A small network was shown many inputs. Here are its activations along a few directions, one row for each input.
Each table varies a few parts of the input and shows all the possible inputs, shuffled.
Descriptions start from the smaller parts, as in this example, which fits no table here: ring(8) and (point or ring(11) or (values(3) and line(4))).
Shared parts are said once, and a part with two or three values counts as separate values.

Other details of the inputs shift rows strongly along two fixed directions, in all tables alike. That doesn't count.

A family of inputs:
r1: [ 46 -47 -18   1 -63 -15   6  19 -69  -8  12   1  34 -31 -34 -28 -27]
r2: [ 21  31 -47  -1 -27 -21  44  63  -1   4  21 -61 -93 -14 -11 -38 -15]
r3: [ 29 -25 -46 -15 -69 -36  27  30 -68  -5  -8  43  -5 -22  -6 -27  -3]
r4: [ 82 -17 -53   6  -1  23  10  57  -4 -14  42 -83 -50 -34 -13 -32 -42]
r5: [ 37  -8  -7 -39 -14   2 -14   0  -1  -4 -18 104  48  28  26  33  55]
r6: [-52   5  43 -13   3 -24 -28 -59  -9   4 -35  55  51  -9   0  54  -6]
r7: [ 12  29  34   5   4  36 -15   8  80  21   4 -44   8  18 -16  -8  11]
r8: [ -4  43  40  -6  36  34 -27 -27  41  27   9 -50 -10  29   8  -9 -17]
r9: [-11   6 -26 -50 -27 -55  20  -8 -94   0   9  24 -29 -23 -11 -22 -16]
r10: [-10 -12  26  30  28  29 -30  -9  59  -1  48 -45   4  29  39 -13  23]
r11: [-19 -44 -43 -20 -40 -61  26  11 -85 -27  46  32  -8 -23  22 -26  19]
r12: [ -5   3 -40  44  31  -1  43  44 -34 -22  -2 -95 -70 -30 -31 -25 -38]
r13: [ 10  16  47  17  43  48 -18  -8  43  26  -1 -39  -8  26 -10 -22  22]
r14: [ -3 -26  19  22 -15   3 -10 -13   9 -25 -50  81  84   6  -4  32   6]
r15: [-16  37  35  -3  24  20 -42 -38  51  52  10 -46 -14   8   9   3 -15]
r16: [-41  -6   2  59  45  17  -2  -3  61 -34  14 -30  -3  23  45  21  10]
r17: [-23   4  28 -34  -3   0  -6 -24 -28  19 -31  93  35  26  -7   4  69]
r18: [-27 -18 -14 -19 -12 -40  20 -15 -88 -37 -14   4   2 -42 -32   3 -57]
r19: [ 29   2 -25  32  48  50  -1  20  74 -20 -19  -8   0  15  19  40  -5]
r20: [-27 -34  37  -6 -15  -8  11 -19  16 -11 -43  69  75   6 -27  47  17]
r21: [-28  63   6 -11  26   0 -14 -32  49  54   5  -4 -50  13  34  14  10]
Each input here is: values(3) and (point or line(6)).
Changing only the values(3) part turns r7 into r2. The same change can be made to r13. Which row results?
Answer: r17
Change only the values(3) part in r21. List by row number the other rows that result.
Answer: r6, r15

A family of inputs:
r22: [ 15   3   0 -24 -26 -21  16  16 -38  12   9 -13 -23 -18 -24 -26 -20]
r23: [ 16  59  -7   8  45  33   1  15  71  35   4 -59 -71  23  13  -9  -5]
r24: [  3 -23 -23  13  -5 -14  18  29 -37 -24  -7 -13 -13 -34 -20   8 -16]
r25: [ 35 -18 -29 -13  -3 -11  17  26 -36 -18   8 -13  -7 -11 -15 -21 -14]
r26: [ 15 -21 -28   0 -14 -13   6  11 -30 -31  12 -17   1 -25  -2   3 -49]
r27: [  0  43  26   9  26  47 -44 -37  77  39 -15  37  24  53  43  32  29]
r28: [ -7  11  55  31  34  48 -25 -28  92  11 -30  22  46  42   9  35  31]
r29: [-13  -2 -16   4   4 -18   8   0 -58 -11   5 -17 -26 -30 -12  -9 -19]
r30: [ -5 -27  14 -12 -31 -15   0  -8  -9 -13 -38  95  74  13   7  18  45]
r31: [  0 -20  20 -35 -10   0 -13 -17 -26 -19 -20  91  76  17  -3  27  45]
r32: [  5  23  41  22  18  57 -30 -14  97  22 -29  26  48  47   6  24  47]
r33: [ 22  35  -5  32  28  59  -2  22  78   9  18 -71 -39  28   5 -14  -5]
r34: [ 17  45   7  35  34  50  -7   4  62  31  15 -61 -61  25  17 -25  -5]
r35: [ 11  42 -12  21  40  41  -9  20  70  19  29 -58 -68  20  31  -2  22]
r36: [ -2  -5 -31  -1 -18 -17  18   9 -51   6  14   2 -34 -10  -3 -21  -3]
r37: [-27 -31  52 -27 -21 -16 -30 -40 -17  -2  -9  49  87  -1 -11  16  29]
r38: [ 19  12 -29 -27 -29 -29   5  14 -34   9  10  -3 -28 -20  -8  -4 -32]
r39: [ 18  30  20  21  23  53 -37 -13 105  22 -26  46  40  41  32  40  31]
r40: [ 11  26  10  44  47  50   2   9  73  -3  17 -76 -41  21   8  -7 -24]
r41: [ 13 -15 -37  -1 -19 -19  31  31 -32 -26  13  -2 -13  -4   2 -23 -10]
r42: [  4 -27  47 -35 -28 -14 -28 -31 -16   5  -2  70  73   8  -2   2  44]
r43: [-24 -20  55 -19 -10 -10 -20 -49 -35   3 -22  65  78   1  -8  11  17]
r44: [  1  46 -14  43  41  43 -15  -8  64  24  12 -74 -61  17  33   8 -34]
r45: [ 16 -29 -19  12   0 -19  17  22 -31 -18 -10 -20  -5 -31 -24  -4 -24]
r46: [ 12 -20 -39  -4 -16 -10  28  27 -36 -18  20   0 -17  -6  -6 -13  -6]
r47: [-16   0   3 -15 -19 -22  13   4 -37   4   3 -36  -9 -30 -33 -14 -33]
r48: [ -4  51   3  17  56  29   5   1  66  24  -1 -72 -64  11  10  -1 -22]
r49: [ -9 -23 -24   7  -7 -26  26  21 -32 -35   7 -12  -6 -11  -2 -12 -27]
r50: [  0 -11 -10   0   8 -22   8  -2 -54  -3   0 -24 -16 -26 -13 -18 -28]
r51: [ -8 -17 -13  -6  -2 -27   4   9 -44 -17  22 -23 -21 -32  -6  -4  -7]
r52: [ 13 -24 -15  -3   8 -17  15  16 -38 -27   5 -23  -1 -19 -18  -9 -32]
r53: [-46  44  43   3  32  19 -14 -42  83  20 -30  35  21  46  28  32  32]
r54: [ 36 -13 -40 -11 -22  -9   8  24 -29 -20  17  -4  -3 -16   0  -9 -32]
r55: [ 18 -25 -32  14 -21 -13   7  21 -22 -21  -4 -14  -5 -38  -8   7 -43]
r56: [-19  18  53  18  34  52 -33 -30  85   3 -17  12  52  47   8  28  23]
r57: [ 25 -15 -37   4 -16  -8  21  37 -34 -15  -2  -1 -19 -25 -18  -4   2]
r58: [ 33 -21 -11  -6 -20  -4  18  22 -34 -19  18 -17  -3 -10 -19 -28 -18]
r59: [ 14 -18  -8 -15 -32 -16  -1  19 -34   3  27 -31  -5 -21 -16 -30  -4]
r60: [-42  36  42  23  39  33 -24 -48  73  17 -28  31  26  52  40  25  35]
r61: [  5   4  -5 -27 -33 -17  12  17 -36  12   4 -22 -17 -19 -30 -24 -19]
r62: [-17 -26 -20  -1 -11 -30  12   6 -37 -11  27 -19 -24 -27   1 -11 -10]
r63: [ -1 -15  34 -35  -9 -13 -25 -38 -35  13 -31  84  69  16  -1  10  39]
r64: [  4 -19 -32  -9 -22 -26  14  19 -36   0  34  -5 -28 -15   4 -19   8]
r65: [-16 -20 -18   3 -13 -39  15   9 -32 -18  20 -20 -16 -21   8 -19 -12]
r66: [-27 -37  25  -4 -19 -21  -3 -16 -10 -22 -44  81  76   5   4  28  26]
r67: [-25   0 -18  -9 -11 -32  24   1 -39  -4   6 -10 -37 -28 -17  -7 -25]
r68: [  6 -20 -20  -6 -19 -27  -4   3 -30  -8  27 -25  -6 -31   8   0 -32]
r69: [ 15 -31  36 -16 -29  -2 -12 -16  -9  -4 -30  83  85  10 -17  13  39]
r70: [ -1  51 -19  38  32  36   5   8  65  21   9 -47 -73  36  38 -21   5]
r71: [ -6   5 -28 -21 -24 -28  25  16 -39   8  11   6 -40 -15 -14 -14  -8]
r72: [  5  31  31  -1  23  40 -50 -32  97  32   2  34  34  50  50  37  42]
r73: [  4  27   4  28  55  31 -11   2  72  14  20 -77 -54  12  24  -5  -5]
r74: [ 38 -24 -30   1 -12 -14  17  34 -28  -9  -7  -7 -10 -22 -22 -15  -8]
r75: [-17  62  -2  22  52  33   4   1  63  15   4 -63 -73   6  10  10 -11]
r76: [ -6  -3   8 -15 -13 -24  19   0 -39   1   5 -28 -17 -30 -25 -16 -35]
r77: [-44  31  39  21  42  39 -25 -48  66  26 -20  35  23  46  32  33  37]
r78: [ -5 -32  12 -13 -26  -7  -4 -12 -12  -3 -30 100  69  11  -1  27  48]
r79: [ -5 -31 -30  20 -14 -18  27  22 -30 -20  -3 -11 -17 -28 -14   3 -18]
r80: [-24   2  25 -44 -31 -30  -2 -30 -19   4 -30  96  53  18   3  14  40]
r81: [  6 -26 -12  19 -21 -11  12  21 -27 -18  -1 -33   3 -33 -38 -10 -27]
r82: [-21 -29  31 -26   1  -8 -16 -25 -28 -29 -25  79  79   8  -6  36  25]
r83: [  2 -26   6  -3 -13 -24   6   5 -36  -8  26 -35  -4 -28 -10 -22 -20]
r84: [ -1   6 -19 -15 -20 -29   8  -4 -33   0   5 -20 -23 -31 -10   7 -46]
r85: [-13  42   8  42  40  46  -8  -4  56  24  11 -82 -44  12   4 -13 -18]
r86: [-29 -38  24 -20  -9 -10  -6 -31 -22 -24 -21  82  74  12  -1  32  24]
r87: [  7   1 -25  -9 -10 -12   9  12 -58   0   7  -4 -31 -16  -7 -16   0]
r88: [  4  38 -17  31  28  25   1  18  78  16  28 -53 -65  30  43 -17  15]
r89: [ 26 -19 -19 -18 -11 -26   4  19 -37   1  21 -18 -17 -19  -6 -25  -1]
r90: [  9  -7  -9  -7 -29  -9   3   7 -48   7   9 -23 -12 -16 -22 -32 -13]
r91: [-18   4  32 -52 -18 -18 -15 -26 -30   9 -28  94  53  11  -8  29  44]
Describe the family of inputs behind these rows.
Answer: values(2) and line(5) and (point or line(6))
Changing only the line(5) part turns r62 into r67. The same change can be made to r89. Which row results?
Answer: r23
Changing only the line(5) part turns r88 into r70. The same change can be made to r35. Which row results?
Answer: r87
Change only the line(6) part in r83. List by row number the other rows that result.
Answer: r37, r51, r62, r65, r73
Change only the line(5) part in r68. List by row number the other rows that result.
Answer: r26, r44, r55, r84
Change only the line(6) part in r85. List by row number the other rows that result.
Answer: r29, r43, r50, r60, r77
List by row number the other rows that have the line(5) part and the values(2) part in common with r38.
Answer: r22, r23, r61, r71, r80, r91
Change only the values(2) part in r27. List by row number the other rows that result.
Answer: r44
